A small network was trained on invented records. Each row is its activation on one of them, seen along a few directions.
After each row come some of the record's fields: Gozav, Lagal, Dobo, Fogid, Mudil, Sidu, Doki.
A field that a record lacks is written none.
The largest differences between rows may come from other fields.
In the rows, zero is written as 500.
Random noise pushes rows far along 2 fixed directions. That doesn't count. These rows show it; they differ only by the noise:
[492, 541, 495, 541, 507, 580, 798, 618, 734, 576, 803, 580, 320, 827, 503, 743, 399]
[577, 339, 531, 430, 406, 402, 452, 576, 660, 712, 539, 681, 514, 411, 453, 525, 389]
[497, 528, 489, 504, 459, 517, 682, 584, 673, 627, 654, 584, 365, 640, 483, 681, 480]
[613, 255, 543, 374, 349, 309, 273, 548, 609, 784, 381, 723, 606, 181, 426, 417, 413]

[388, 586, 410, 559, 545, 484, 392, 510, 214, 363, 325, 354, 617, 481, 452, 311, 644] : {Gozav: c2, Lagal: none, Dobo: none, Fogid: none, Mudil: g1, Sidu: u2, Doki: h2}
[352, 646, 456, 484, 523, 588, 718, 487, 588, 490, 629, 450, 400, 603, 583, 576, 596] : {Gozav: c1, Lagal: v5, Dobo: l5, Fogid: b1, Mudil: g1, Sidu: u2, Doki: h2}
[505, 612, 529, 411, 544, 834, 345, 332, 502, 447, 329, 542, 474, 311, 638, 575, 802] : {Gozav: c2, Lagal: v3, Dobo: l4, Fogid: b3, Mudil: g2, Sidu: u2, Doki: h1}
[465, 347, 512, 383, 533, 688, 507, 447, 611, 424, 623, 638, 521, 609, 627, 515, 404] : {Gozav: c2, Lagal: v5, Dobo: l5, Fogid: b1, Mudil: g1, Sidu: u1, Doki: h1}
[360, 851, 327, 780, 649, 584, 589, 402, 291, 388, 388, 180, 300, 518, 518, 551, 839] : {Gozav: c3, Lagal: none, Dobo: none, Fogid: none, Mudil: g2, Sidu: u2, Doki: h1}
[449, 658, 434, 293, 257, 404, 597, 428, 347, 600, 315, 465, 597, 326, 426, 490, 606] : {Gozav: c3, Lagal: v5, Dobo: l4, Fogid: b3, Mudil: g1, Sidu: u3, Doki: h2}
[395, 615, 448, 472, 438, 486, 660, 526, 424, 408, 527, 429, 467, 686, 524, 496, 535] : {Gozav: c2, Lagal: none, Dobo: none, Fogid: none, Mudil: g1, Sidu: u1, Doki: h2}
[467, 665, 478, 364, 411, 630, 570, 494, 404, 439, 454, 462, 613, 616, 434, 449, 565] : {Gozav: c2, Lagal: v5, Dobo: l4, Fogid: b3, Mudil: g2, Sidu: u2, Doki: h2}
[424, 578, 495, 501, 384, 350, 740, 679, 534, 580, 603, 491, 347, 619, 448, 602, 445] : {Gozav: c1, Lagal: v1, Dobo: l3, Fogid: b3, Mudil: g1, Sidu: u1, Doki: h2}
[458, 391, 502, 758, 636, 366, 491, 568, 607, 548, 515, 401, 260, 506, 543, 581, 533] : {Gozav: c1, Lagal: none, Dobo: none, Fogid: none, Mudil: g1, Sidu: u1, Doki: h1}
[481, 453, 552, 713, 714, 461, 607, 573, 809, 500, 662, 505, 293, 652, 563, 603, 441] : {Gozav: c1, Lagal: v5, Dobo: l4, Fogid: b1, Mudil: g2, Sidu: u2, Doki: h2}
[404, 625, 480, 335, 363, 792, 603, 448, 523, 428, 557, 543, 513, 629, 574, 659, 570] : {Gozav: c2, Lagal: v1, Dobo: l4, Fogid: b3, Mudil: g1, Sidu: u1, Doki: h1}
[490, 593, 481, 529, 544, 520, 548, 491, 634, 628, 418, 546, 281, 405, 625, 723, 724] : {Gozav: c1, Lagal: v2, Dobo: l4, Fogid: b3, Mudil: g2, Sidu: u3, Doki: h1}
[455, 728, 440, 374, 316, 352, 406, 445, 222, 555, 169, 433, 615, 303, 390, 415, 771] : {Gozav: c2, Lagal: v2, Dobo: l4, Fogid: b3, Mudil: g2, Sidu: u3, Doki: h2}
[360, 661, 496, 451, 580, 694, 508, 426, 362, 339, 402, 428, 539, 509, 492, 516, 713] : {Gozav: c2, Lagal: v5, Dobo: l4, Fogid: b1, Mudil: g1, Sidu: u2, Doki: h2}
[507, 501, 509, 292, 293, 518, 410, 402, 415, 606, 320, 561, 570, 348, 477, 481, 595] : {Gozav: c2, Lagal: v3, Dobo: l4, Fogid: b3, Mudil: g1, Sidu: u3, Doki: h1}
[562, 383, 580, 513, 469, 510, 651, 504, 678, 600, 568, 676, 419, 486, 605, 651, 381] : {Gozav: c3, Lagal: v5, Dobo: l4, Fogid: b3, Mudil: g1, Sidu: u2, Doki: h1}
[358, 645, 433, 635, 525, 360, 658, 555, 485, 492, 594, 318, 340, 616, 526, 537, 551] : {Gozav: c1, Lagal: none, Dobo: none, Fogid: none, Mudil: g1, Sidu: u1, Doki: h2}
[527, 371, 546, 341, 350, 431, 476, 577, 485, 466, 583, 569, 665, 603, 432, 401, 258] : {Gozav: c2, Lagal: v1, Dobo: l4, Fogid: b3, Mudil: g1, Sidu: u1, Doki: h2}
[415, 682, 513, 330, 236, 436, 575, 505, 327, 538, 375, 502, 637, 517, 402, 438, 531] : {Gozav: c2, Lagal: v2, Dobo: l4, Fogid: b3, Mudil: g1, Sidu: u2, Doki: h2}
[592, 283, 546, 274, 362, 452, 343, 565, 526, 490, 581, 653, 743, 520, 404, 338, 193] : {Gozav: c2, Lagal: v1, Dobo: l4, Fogid: b3, Mudil: g1, Sidu: u3, Doki: h2}
[425, 626, 430, 612, 521, 478, 475, 372, 494, 591, 205, 461, 382, 225, 465, 554, 787] : {Gozav: c3, Lagal: v5, Dobo: l4, Fogid: b1, Mudil: g2, Sidu: u2, Doki: h1}
[511, 416, 504, 614, 589, 455, 734, 566, 652, 488, 669, 573, 452, 670, 464, 551, 338] : {Gozav: c3, Lagal: v5, Dobo: l2, Fogid: b1, Mudil: g2, Sidu: u2, Doki: h2}
[356, 664, 439, 436, 456, 559, 432, 300, 392, 510, 213, 423, 418, 308, 517, 577, 879] : {Gozav: c2, Lagal: v5, Dobo: l4, Fogid: b1, Mudil: g1, Sidu: u3, Doki: h1}
[408, 716, 481, 502, 502, 815, 670, 469, 461, 359, 602, 393, 407, 746, 530, 678, 647] : {Gozav: c2, Lagal: v4, Dobo: l4, Fogid: b3, Mudil: g1, Sidu: u2, Doki: h1}
[599, 419, 558, 385, 478, 498, 439, 540, 467, 469, 569, 566, 656, 602, 416, 387, 332] : {Gozav: c2, Lagal: v3, Dobo: l4, Fogid: b3, Mudil: g2, Sidu: u3, Doki: h2}
[424, 585, 389, 451, 414, 555, 594, 430, 388, 513, 423, 447, 504, 433, 568, 522, 619] : {Gozav: c3, Lagal: none, Dobo: none, Fogid: none, Mudil: g1, Sidu: u1, Doki: h1}
[385, 739, 488, 358, 389, 671, 758, 526, 356, 383, 539, 416, 505, 736, 485, 622, 604] : {Gozav: c2, Lagal: v3, Dobo: l4, Fogid: b3, Mudil: g1, Sidu: u1, Doki: h2}
[478, 503, 464, 592, 455, 220, 693, 669, 502, 608, 536, 431, 339, 601, 439, 517, 477] : {Gozav: c1, Lagal: none, Dobo: none, Fogid: none, Mudil: g1, Sidu: u3, Doki: h2}
[518, 348, 563, 277, 394, 618, 586, 522, 665, 624, 698, 656, 603, 624, 601, 568, 247] : {Gozav: c1, Lagal: v5, Dobo: l4, Fogid: b3, Mudil: g1, Sidu: u1, Doki: h1}
[646, 243, 537, 442, 481, 430, 283, 468, 571, 562, 489, 587, 575, 452, 490, 331, 335] : {Gozav: c2, Lagal: none, Dobo: none, Fogid: none, Mudil: g2, Sidu: u3, Doki: h1}
[466, 739, 435, 451, 523, 685, 754, 445, 607, 411, 630, 437, 395, 680, 575, 683, 546] : {Gozav: c3, Lagal: v5, Dobo: l4, Fogid: b3, Mudil: g2, Sidu: u3, Doki: h2}
[514, 376, 551, 506, 362, 182, 634, 659, 595, 684, 536, 522, 411, 530, 415, 464, 328] : {Gozav: c1, Lagal: none, Dobo: none, Fogid: none, Mudil: g1, Sidu: u1, Doki: h2}
[612, 339, 577, 481, 530, 452, 442, 574, 560, 429, 695, 536, 579, 671, 395, 404, 233] : {Gozav: c2, Lagal: v4, Dobo: l4, Fogid: b3, Mudil: g2, Sidu: u3, Doki: h2}
[524, 453, 541, 373, 459, 544, 535, 488, 574, 630, 598, 564, 490, 502, 583, 603, 450] : {Gozav: c1, Lagal: v3, Dobo: l4, Fogid: b3, Mudil: g1, Sidu: u3, Doki: h1}
[465, 642, 511, 427, 548, 633, 565, 464, 434, 367, 476, 448, 411, 540, 563, 612, 689] : {Gozav: c2, Lagal: v3, Dobo: l4, Fogid: b3, Mudil: g1, Sidu: u3, Doki: h2}
[563, 495, 520, 621, 465, 384, 732, 509, 645, 636, 577, 571, 306, 568, 494, 676, 439] : {Gozav: c3, Lagal: v3, Dobo: l4, Fogid: b3, Mudil: g2, Sidu: u3, Doki: h1}
[607, 414, 504, 377, 488, 441, 328, 477, 417, 520, 423, 588, 746, 328, 492, 378, 367] : {Gozav: c3, Lagal: v2, Dobo: l4, Fogid: b3, Mudil: g2, Sidu: u3, Doki: h2}
[477, 627, 481, 433, 475, 622, 530, 417, 465, 455, 378, 408, 515, 360, 593, 543, 630] : {Gozav: c3, Lagal: v3, Dobo: l4, Fogid: b3, Mudil: g1, Sidu: u2, Doki: h2}
[478, 582, 531, 506, 523, 552, 492, 477, 490, 380, 500, 437, 412, 482, 527, 597, 647] : {Gozav: c2, Lagal: v4, Dobo: l4, Fogid: b3, Mudil: g1, Sidu: u3, Doki: h2}
[551, 371, 533, 874, 820, 399, 330, 516, 554, 298, 611, 332, 381, 632, 530, 402, 441] : {Gozav: c2, Lagal: none, Dobo: none, Fogid: none, Mudil: g2, Sidu: u3, Doki: h2}
[479, 342, 604, 545, 625, 461, 594, 535, 723, 489, 766, 537, 461, 679, 627, 575, 266] : {Gozav: c1, Lagal: v5, Dobo: l4, Fogid: b1, Mudil: g1, Sidu: u1, Doki: h2}

Which values does each new row have?
[438, 569, 536, 468, 351, 478, 547, 504, 436, 453, 474, 432, 530, 519, 460, 521, 554] : {Gozav: c2, Lagal: v4, Dobo: l4, Fogid: b3, Mudil: g1, Sidu: u1, Doki: h2}
[505, 437, 589, 420, 522, 753, 515, 419, 632, 428, 573, 588, 429, 565, 704, 657, 512] : {Gozav: c2, Lagal: v3, Dobo: l4, Fogid: b3, Mudil: g1, Sidu: u1, Doki: h1}
[558, 477, 552, 384, 544, 775, 572, 499, 625, 417, 778, 674, 552, 832, 571, 617, 289] : {Gozav: c2, Lagal: v2, Dobo: l4, Fogid: b3, Mudil: g2, Sidu: u3, Doki: h1}
[515, 428, 425, 648, 653, 439, 418, 585, 392, 329, 615, 415, 599, 717, 423, 301, 377] : {Gozav: c2, Lagal: none, Dobo: none, Fogid: none, Mudil: g2, Sidu: u3, Doki: h2}
[574, 411, 550, 412, 547, 707, 468, 387, 624, 490, 572, 622, 516, 408, 689, 652, 457] : {Gozav: c3, Lagal: v3, Dobo: l4, Fogid: b3, Mudil: g1, Sidu: u3, Doki: h1}
[520, 466, 506, 646, 735, 550, 630, 523, 672, 395, 643, 548, 387, 616, 550, 651, 435] : {Gozav: c3, Lagal: v5, Dobo: l4, Fogid: b1, Mudil: g2, Sidu: u3, Doki: h2}
[415, 778, 372, 716, 585, 621, 737, 432, 457, 496, 332, 305, 206, 472, 560, 700, 914] : {Gozav: c3, Lagal: none, Dobo: none, Fogid: none, Mudil: g2, Sidu: u2, Doki: h1}
[556, 502, 519, 323, 390, 500, 418, 508, 405, 508, 452, 543, 675, 501, 366, 366, 432] : {Gozav: c2, Lagal: v3, Dobo: l4, Fogid: b3, Mudil: g2, Sidu: u3, Doki: h2}
[508, 545, 480, 483, 413, 375, 495, 513, 535, 726, 335, 563, 426, 337, 507, 601, 663] : {Gozav: c1, Lagal: v2, Dobo: l4, Fogid: b3, Mudil: g2, Sidu: u3, Doki: h1}
[470, 533, 425, 789, 722, 431, 338, 428, 405, 376, 383, 286, 481, 339, 507, 372, 654] : {Gozav: c3, Lagal: none, Dobo: none, Fogid: none, Mudil: g2, Sidu: u2, Doki: h2}
[556, 407, 483, 494, 506, 301, 404, 532, 445, 608, 451, 449, 597, 372, 464, 327, 503] : {Gozav: c1, Lagal: none, Dobo: none, Fogid: none, Mudil: g2, Sidu: u3, Doki: h2}
[570, 485, 551, 404, 544, 595, 431, 498, 459, 419, 533, 549, 594, 542, 473, 456, 475] : {Gozav: c2, Lagal: v3, Dobo: l4, Fogid: b3, Mudil: g2, Sidu: u3, Doki: h2}
[489, 572, 526, 544, 529, 650, 537, 342, 576, 500, 435, 462, 365, 359, 699, 649, 659] : {Gozav: c3, Lagal: v3, Dobo: l4, Fogid: b3, Mudil: g1, Sidu: u2, Doki: h1}
[586, 378, 571, 415, 601, 650, 452, 501, 662, 554, 727, 672, 556, 587, 637, 583, 317] : {Gozav: c1, Lagal: v2, Dobo: l4, Fogid: b3, Mudil: g2, Sidu: u3, Doki: h1}
[515, 437, 573, 326, 294, 512, 365, 431, 453, 598, 379, 654, 674, 382, 518, 422, 447] : {Gozav: c2, Lagal: v2, Dobo: l4, Fogid: b3, Mudil: g1, Sidu: u2, Doki: h1}
[437, 703, 487, 474, 503, 554, 746, 522, 556, 519, 623, 395, 397, 682, 519, 593, 555] : {Gozav: c1, Lagal: v5, Dobo: l4, Fogid: b3, Mudil: g2, Sidu: u2, Doki: h2}
[547, 309, 587, 412, 452, 586, 597, 573, 728, 651, 615, 696, 500, 554, 610, 605, 352] : {Gozav: c1, Lagal: v5, Dobo: l4, Fogid: b3, Mudil: g1, Sidu: u2, Doki: h1}
[404, 526, 436, 534, 546, 526, 337, 475, 411, 378, 369, 373, 584, 471, 440, 328, 553] : {Gozav: c2, Lagal: none, Dobo: none, Fogid: none, Mudil: g1, Sidu: u2, Doki: h2}
[507, 466, 459, 515, 553, 512, 574, 591, 451, 350, 642, 417, 499, 782, 497, 430, 367] : {Gozav: c2, Lagal: none, Dobo: none, Fogid: none, Mudil: g1, Sidu: u3, Doki: h2}
[503, 447, 509, 509, 668, 548, 397, 479, 476, 359, 536, 495, 614, 608, 453, 422, 453] : {Gozav: c2, Lagal: v5, Dobo: l4, Fogid: b1, Mudil: g2, Sidu: u3, Doki: h2}
[505, 328, 580, 488, 556, 583, 160, 312, 621, 507, 297, 599, 537, 196, 651, 449, 606] : {Gozav: c2, Lagal: v5, Dobo: l4, Fogid: b1, Mudil: g1, Sidu: u2, Doki: h1}
